A small network was trained on invented records. Each row is its activation on one of them, seen along a few directions.
Records have a field called Mit. Each example row is followed by its value.
Other fields move the rows too, some of them a lot.
Strong random noise was added to every row along 23 fixed directions; ignore it. To show where, here is one row again and again, with new noise each time:
142 288 451 213 -137 -4 256 -368 458 78 474 -67 103 160 -95 -211 -374
 -194 322 142 337 -291 190 -376 -81 -45 566 -158 169 -70 50 193 -81 311
 80 -611 206 1 506 285 81
-189 -279 -224 -18 -475 -143 40 112 -287 -211 176 -139 -73 -83 -362 -42
 -100 113 272 -38 -169 -8 61 -332 477 41 -213 137 5 -393 -16 -443 -28 34
 161 14 268 104 360 -74 119
148 265 -466 -310 -150 -324 -14 222 -423 436 -91 -155 -281 198 -287 -61
 -350 85 255 329 41 218 120 160 -173 -256 8 42 182 -147 5 530 -167 350
 478 -53 43 14 -131 -4 -155
-131 243 -132 -115 -125 285 134 -79 178 -209 252 367 128 324 171 383 270
 -462 -141 -136 336 175 -169 413 -425 -94 9 237 252 89 24 -131 -55 39 9
 47 -244 -243 -356 -307 254
418 -166 -100 322 -355 107 -198 -60 -179 -202 -635 -250 197 -272 -218 19
 -61 -46 495 264 -121 107 -372 -88 -323 41 -220 -115 182 -239 209 -156
 -46 399 36 121 170 -255 313 -235 587
-15 -282 -122 223 -654 160 266 71 -160 -206 458 -20 -132 -236 -136 -374
 -35 -51 329 15 86 7 -226 -370 244 -62 -214 -2 -169 277 342 415 -399
 -296 -422 132 463 350 202 316 195
-447 -103 32 367 143 52 140 2 -57 -405 192 109 -254 225 11 -97 -503 -24
 459 -81 133 429 577 -151 373 -293 350 -80 -110 191 30 -287 -41 310 59
 124 217 395 -278 164 -453
242 236 43 -513 -18 158 -225 -65 -73 498 -43 150 -132 185 83 111 -184
 -84 -108 -175 -16 -542 -185 -97 102 3 196 -253 -229 -215 -20 178 256
 -99 92 -404 139 431 -48 403 -499
80 -56 -40 -20 -478 -67 -148 -49 -109 346 353 -196 -52 92 115 328 181
 -122 -110 323 388 -525 28 75 -231 551 20 563 -61 222 267 446 -52 -60 68
 51 86 -138 28 -85 -40
29 259 11 -89 161 -170 -251 99 -246 -186 -2 -160 -292 68 -120 -110 -598
 256 -43 348 24 203 338 637 452 110 -59 205 -183 231 119 153 -367 -219
 -278 -695 -117 -190 -416 43 -304
102 324 -293 207 121 304 71 114 340 -174 196 319 285 -347 69 214 -339
 -471 -664 98 -195 -269 -331 -185 -144 -260 -202 173 762 152 -9 -292 -18
 248 -80 8 -276 -130 -347 -126 11
82 -187 -356 -130 218 -22 177 352 252 -111 -224 -376 -365 -153 -330 -131
 -495 371 211 290 60 256 128 93 17 -316 -1 297 131 74 299 623 -328 -64
 186 151 -230 63 -335 -89 -201
-117 2 -39 174 -64 -464 93 -242 -327 184 408 -304 325 -113 -91 285 -90
 -174 245 99 -280 -296 31 250 -411 30 -229 129 -153 -278 28 -273 -340
 384 371 -311 42 -142 72 -15 55
48 -198 228 -246 445 -426 -23 172 -168 427 -160 -323 -356 455 -237 111
 208 290 319 -166 -38 -157 136 -129 -439 -197 249 -158 48 -199 -46 291
 66 583 330 128 -323 9 186 262 89
373 150 173 345 -165 -295 -231 -445 -126 176 -379 336 -207 252 -99 231
 -200 26 84 -72 -61 -41 -201 437 -42 -61 280 -347 -547 -337 13 -389 115
 153 -264 -250 -110 83 422 114 -109
82 119 140 124 290 191 93 -165 253 110 -244 -65 -49 -126 -183 -20 -32
 -284 -27 156 -4 71 -112 -230 -601 -593 -305 -206 171 -324 290 -247 -303
 -189 424 -61 -66 -111 325 489 -250
-411 -86 441 -37 -452 209 -63 98 69 -84 306 -161 188 -75 -76 128 70 -199
 -163 -4 -257 189 201 105 309 -153 -416 280 48 298 314 36 -303 -184 230
 -227 467 -8 -134 18 11
180 205 -256 -62 -556 265 147 117 406 -3 190 142 -269 163 -209 -9 4 56
 -307 -172 349 -220 -145 -112 178 59 -42 660 143 -45 -13 20 348 -341 45
 417 -1 -140 190 -25 55
111 -125 -356 -551 -233 22 -155 -97 -113 525 18 -343 -19 -234 121 348
 -342 -68 -101 -200 -178 -442 73 -41 -354 212 -161 60 -427 -661 -45 204
 27 -178 314 -168 44 447 25 233 -345
34 7 -2 230 39 -30 -144 39 -271 60 243 -257 -6 -175 281 -197 -134 44 62
 -131 -10 115 262 104 -305 234 -33 47 -267 340 21 465 -62 146 -398 196
 -1 158 -162 246 230
180 -69 -275 32 -152 -86 407 -89 30 28 -241 105 53 118 -147 391 -627
 -339 290 153 -89 360 -80 168 -347 -601 32 -414 172 -403 -225 129 -533
 564 361 -279 145 -72 -234 -202 41
-124 -441 -119 -313 -4 207 -12 158 139 -303 -295 137 -381 -50 10 207 404
 65 -31 -666 -487 0 -75 -271 -18 -87 -233 -440 203 41 -42 -507 -60 99
 -412 136 -20 224 73 114 127
-274 213 77 224 -206 -336 -400 -230 -217 -52 355 -213 223 75 -165 -215
 260 355 125 125 72 -140 472 439 217 222 49 406 -36 -227 266 -34 -125
 -239 405 -636 -53 -93 0 -58 -207
60 190 103 18 348 -143 0 -3 186 447 80 -155 101 3 27 312 -191 -89 -137
 -140 -54 291 133 358 -403 -220 163 264 -314 -103 -38 79 378 386 358 556
 -362 71 42 -148 115
312 64 -602 -2 -124 -105 79 219 -15 17 -281 88 -546 52 -279 -29 207 286
 211 233 103 114 -111 248 49 -113 -78 124 300 446 215 163 -191 83 2 334
 9 -232 -133 -205 -190

-189 267 -92 -274 212 -185 6 -250 -56 -43 66 427 -286 445 197 -484 136
 66 338 65 445 -251 -5 -372 -142 231 761 -492 65 -60 3 80 175 -178 -262
 -441 -62 332 239 231 -338 -> n6
-24 227 463 -417 29 357 -521 9 194 -24 -604 -231 22 -214 242 -50 -527
 -221 -132 89 -231 379 -11 85 -428 224 66 -104 -121 124 411 229 262 9
 -431 -186 -134 243 151 57 346 -> n3
-187 125 156 -57 -238 103 278 -137 61 -321 151 362 -124 191 -72 110 181
 -368 -7 -306 -256 386 -156 273 -164 -497 -289 -398 266 185 45 -320 -525
 22 -332 -374 63 -120 -57 226 220 -> n5
-375 -335 -213 233 -137 -71 -103 206 -87 -254 -35 -96 -263 -31 95 97
 -430 151 -187 -150 -153 -83 286 -92 -130 51 -73 410 -39 68 153 149 -58
 14 -160 319 -165 396 -435 160 -303 -> n3
-302 134 104 -25 281 -277 156 -88 -84 -300 284 173 464 74 -82 -295 -36
 125 58 -42 -103 218 17 257 362 -139 167 -180 -36 -327 -269 -94 -124
 -138 87 -620 -162 -49 -149 -304 162 -> n8
17 -21 -84 23 10 113 310 -100 403 238 236 22 -204 124 84 182 278 -31
 -274 -439 196 501 642 127 -330 -429 -36 -137 151 -141 -350 266 -283 -84
 289 159 -139 -151 -45 216 -57 -> n7
1 -224 40 53 565 -21 -166 50 -133 421 -95 -356 414 -226 342 227 -158
 -106 -187 184 77 -177 370 -498 -129 320 113 27 -138 -430 -441 -136 447
 246 628 404 81 -31 72 -134 -201 -> n4
-65 -567 -176 55 -408 91 49 91 -21 -123 -246 18 -196 -273 153 184 -134
 -178 -122 499 114 217 26 -334 88 292 -100 -123 -75 178 191 267 -434
 -273 -319 150 355 92 144 -276 -25 -> n7
-262 415 -130 152 129 -19 -126 27 259 18 -103 301 37 -59 -45 -227 -225
 -219 -392 362 90 181 -77 -190 -427 -338 262 174 534 24 397 150 181 28
 151 193 -459 258 68 -57 -192 -> n1
-24 -9 211 240 12 -28 136 -4 -10 -253 136 -39 30 356 -231 -169 7 171 273
 -310 66 -218 35 -129 1 -301 12 48 222 -338 -163 -107 -86 187 221 -244
 -2 -152 -123 307 161 -> n2
221 279 208 493 256 140 -239 -7 284 -27 -232 92 264 -1 -59 -117 -114 163
 -415 239 211 29 112 232 173 -251 139 229 260 -87 -39 229 126 -129 300
 -115 -256 -301 -310 -78 -195 -> n1
125 260 -323 162 429 -89 130 -156 391 63 -443 370 -191 -69 194 -111 -476
 26 -466 -59 59 193 38 -114 -92 103 285 -99 -421 -331 -462 -516 571 -245
 -157 517 -239 56 431 -162 -331 -> n4
236 195 325 723 214 94 -112 -451 73 -131 -134 3 57 -115 61 8 -73 25 -106
 61 218 90 86 454 -8 -67 -268 180 -553 -124 23 -608 -23 -577 -24 41 -3
 -451 78 358 -307 -> n6
-130 -640 339 381 301 116 228 -50 235 -342 441 -125 712 -304 115 50 361
 -52 49 106 254 284 61 -134 277 -70 120 -173 -109 -287 -57 281 -373 -172
 94 -110 -128 -61 28 -464 565 -> n2
-450 -280 550 -160 320 450 28 119 393 -467 74 -433 436 -422 0 -157 -46
 -134 133 150 -140 243 12 -232 108 -75 -191 113 74 178 492 42 -170 -298
 51 -179 27 125 -100 -83 198 -> n8
-375 -299 -32 -432 6 -269 4 232 -367 -118 -54 -98 -293 348 -209 221 -102
 113 8 -295 -282 -82 -63 -19 14 -11 -199 93 -172 -423 -131 -293 -21 36
 -12 -30 -255 149 -21 100 51 -> n5

Which value of Mit does each new row have?
-551 -9 -309 -338 -137 43 -195 282 -11 -169 -244 -123 -90 77 68 -284 -40
 105 2 -62 -159 -96 187 -367 -458 74 46 213 517 -48 230 330 60 48 268 34
 -25 384 -327 -2 -181 -> n1
128 -113 194 230 177 -29 517 -287 148 -193 393 -138 30 164 160 126 98
 -188 456 -430 113 -79 259 -205 -256 142 81 -331 -83 -49 -589 -615 -117
 514 -150 -49 257 -419 339 186 432 -> n2
58 -287 121 -326 14 324 157 80 36 -122 -26 171 258 197 140 79 77 -177
 208 -7 301 -162 -458 -271 143 42 282 -227 -14 -139 -92 336 84 -78 -71
 -108 117 134 -190 -214 234 -> n4
46 230 -140 -231 563 54 72 19 381 95 -161 217 -95 -41 74 -181 143 132
 -190 -233 -173 -199 43 -155 117 -110 229 -371 190 141 -212 -222 242 -22
 36 -84 -107 123 -37 40 -460 -> n1
-5 -176 119 -549 425 224 6 87 36 239 340 -524 468 -571 171 -263 232 -68
 199 -25 0 478 187 -55 -102 47 -21 -358 -268 -112 56 642 -134 -233 53
 -108 -102 291 153 -89 467 -> n1
-192 139 76 -316 -68 296 227 -222 504 -44 -186 -78 -223 463 -61 244 -91
 -299 388 -146 341 173 279 -72 -586 -151 347 65 224 -192 76 -235 152 265
 434 38 -108 10 139 13 -121 -> n8
44 237 174 378 -36 -662 119 -269 -468 177 100 -43 199 127 -330 303 -347
 -299 -152 341 -196 80 -321 582 -556 -248 -439 211 -363 -564 -50 -479
 -382 148 190 -236 -315 -514 387 36 327 -> n5
-17 -386 -425 -99 251 -254 74 49 -346 -132 561 -166 -100 -184 -76 124
 274 344 144 -367 -54 -267 -32 289 180 129 -120 128 -305 -179 -40 -15
 -224 -159 -324 -24 -585 196 -300 77 44 -> n6
